These are the activations of a small neural network, seen along a few directions. Each row is one input.
Each table varies a few parts of the input and shows all the possible inputs, shuffled.
Descriptions start from the smaller parts, as in this example, which fits no table here: one of 6 places along a line, together with either a single point or one of 9 places around a ring or (one of 3 separate values, together with one of 5 places around a ring).
Shared parts are said once, and a part with two or three values counts as separate values.
In the rows, 128 means zero.

Other details of the inputs shift rows strongly along two fixed directions, in all tables alike. That doesn't count.

A family of inputs:
R1: [ 78 161 205 168 158 111  80 155 140 144 159 191 151 108]
R2: [ 58 178 153 142 141  86 116 140 164  78  94 192 180 118]
R3: [ 79 170 172 138 191  72  89 118 139 101 134 197 177 114]
R4: [ 71 172 180 128 157 108 109 140 169  76 170 188 139  87]
R5: [104 137 104 115  46 158 210  97 126  80  52 131 178 187]
R6: [177 110 139 165 170  89  49 164 118 196 165 115  85  99]
R7: [165  99 162 179 170 122  86 143  93 195 196 118 105 117]
R8: [128 114  46  98  92 172 177 104 141 111  25  89 140 163]
R9: [107 145 122  94  68 142 161 142 175  85 104 127 120 134]
R10: [151 111 144 118 146 119 103 148 127 153 195 111  79  84]
R11: [194  81  99  98 144 130 146 103  85 138 184  76  80 120]
R12: [ 59 181 150 130 136  87 120 120 159  70  89 196 194 127]
R13: [192  86  95 136 127 108 117 144 101 179 125  75  94 119]
R14: [182  86  62  89  79 149 186 102 102 112 136  68  95 140]
R15: [102 142 116  98 145 170 122 117 150  99 130 124 119 113]
R16: [178  86  76 125 113 204 154 117  93 182  97  58 103 168]
R17: [107 130 111 108  71 152 210  88 114  90  64 133 173 187]
R18: [172 114 166 175 149 128  68 163 107 214 186 114  94 119]
Description of these inputs: one of 3 separate values, together with either a single point or one of 5 places along a line.
The inputs of R17 and R11 match in every part but the choice among 3 separate values. If R16 is changed in the same way as R17 into R11, which row does it become? -> R15
Which other rows does R14 become when the place on the line of 5 takes its other values? List them by row number. -> R4, R9, R10, R11
Which other rows does R14 become when the choice among 3 separate values takes its other values? List them by row number. -> R5, R12

A family of inputs:
R19: [141 119 135 124 164 110 104 129 129 124 178 126 114 102]
R20: [163 115 121 136 149 118 109 115  89 163 142 112 116 134]
R21: [ 66 169 161 151 115 109 123 137 154 102  85 187 185 142]
R22: [ 84 155 137 116  97 114 153 138 163  81  89 160 147 133]
R23: [167  97  77 128  85 149 161 121 111 144  78  83 131 154]
R24: [119 134 124 130  98 150 147 134 141 121 113 127 130 136]
R25: [123 134 128 107 104 144 147 111 124 111 121 130 130 143]
R26: [120 121 110 133 130 131 155 109 114 111 101 124 149 137]
R27: [ 83 171 161 109 144 105 117 121 159  79 134 180 155 107]
R28: [132 118  94  96  75 159 189 104 126 105  92 109 131 161]
R29: [171 100 106 130 107 117 135 136 119 156 139  92  97 127]
R30: [145 117 148 149 122 126 120 143 114 167 150 114 109 128]
R31: [ 92 152 105  90  93 141 165 130 165  78  77 136 140 134]
R32: [124 109  89 105  78 163 196 110 121  96  97 103 134 150]
R33: [114 145 156 144 179 118  75 142 134 154 137 154 139 114]
R34: [120 132 135 134  97 141 153 139 138 126 110 127 129 144]
R35: [167 105  97  91 107 121 148 111 110 124 132  93 103 137]
R36: [113 145 158 156 176 116  73 140 135 148 139 155 137 115]
R37: [191  86 111 152 173 118 105 120  83 189 174  87 102 127]
R38: [189  84 121 138 154 136 111 126  87 182 192  81  83 120]
R39: [ 97 153 150 135 151 114 119 115 129 112 113 171 163 132]
R40: [ 80 168 175 149 153 126  87 143 155 122 154 169 133 112]
R41: [167 101 101 123 125 133 122 133 121 147 143  84  85 118]
R42: [ 86 162 144 126 127 116 121 138 167  93 123 169 143 110]
R43: [148 117 176 184 208  91  37 156 106 196 195 148 118  98]
R44: [ 95 145 153 121 158 111 117 132 139  87 151 161 144  92]
R45: [158 104  85 102  86 175 169 124 124 139  97  76 109 149]
Describe the family of inputs behind these rows. -> one of 3 separate values, together with either one of 4 places along a line or one of 5 places along a line
The inputs of R35 and R25 match in every part but the choice among 3 separate values. If R29 is changed in the same way as R35 into R25, which row does it become? -> R30
Which other rows does R25 become when the place on the line of 4 takes its other values? List them by row number. -> R28, R32, R38
Which other rows agree with R26 in the choice among 3 separate values? List them by row number. -> R20, R21, R23, R33, R36, R37, R39, R43

A family of inputs:
R46: [177  97 140 125 226 101  66 119  89 165 242 111  76  71]
R47: [168 106 161 155 197 146  45 159 116 197 237 108  60  77]
R48: [160 101  75 133  47 147 183 137 123 151  40  77 130 183]
R49: [ 62 186 205 138 176 128  58 167 177 117 186 197 128  78]
R50: [163 110 122 112 112 151 120 149 140 151 155  92  77 112]
R51: [ 61 186 168 116 104 120 120 162 198  70 119 185 138 107]
R52: [199  77 113 126 221 100  71 117  85 174 236  79  66  72]
R53: [ 53 188 193 117 198  79  80 121 159  59 199 215 152  75]
R54: [ 35 196 229 171 151 103 100 136 151  99 136 238 202 127]
R55: [145 113  88 128  55 159 178 129 127 146  38  91 141 184]
R56: [199  65  46 115 114 144 184  83  64 160  80  54 124 176]
R57: [195  96 148 147 167 106  54 179 124 198 231  93  44  63]
R58: [148 106  71 111  87 127 195  82 100 108  63 100 156 178]
R59: [191  75  66 142  77 183 168 119  88 186  71  50 110 184]
R60: [155  96  91  86  38 169 222 114 122  98 121  75 103 154]
R61: [ 18 207 174  90 143 100 131 107 183  10 122 228 187 103]
R62: [107 138 100 133  40 130 183 148 155 111  22 125 161 167]
R63: [179 103 151 183 179 130  53 156  91 234 173 107  99 117]
R64: [ 33 191 147 121 123 106 155  95 154  42  53 214 224 158]
R65: [113 122  70 111 104 131 192  82 116  84  37 120 182 174]
The inputs of R54 and R60 match in every part but one. If R65 is changed in the same way as R54 into R60, which row does it become? -> R52
Describe the family of inputs behind these rows. -> one of 2 separate values, together with either a single point or one of 4 places along a line or one of 5 places along a line
Which other rows does R65 become when the place on the line of 4 takes its other values? List them by row number. -> R56, R58, R64
Which other rows does R59 become when the choice among 2 separate values takes its other values? List them by row number. -> R47
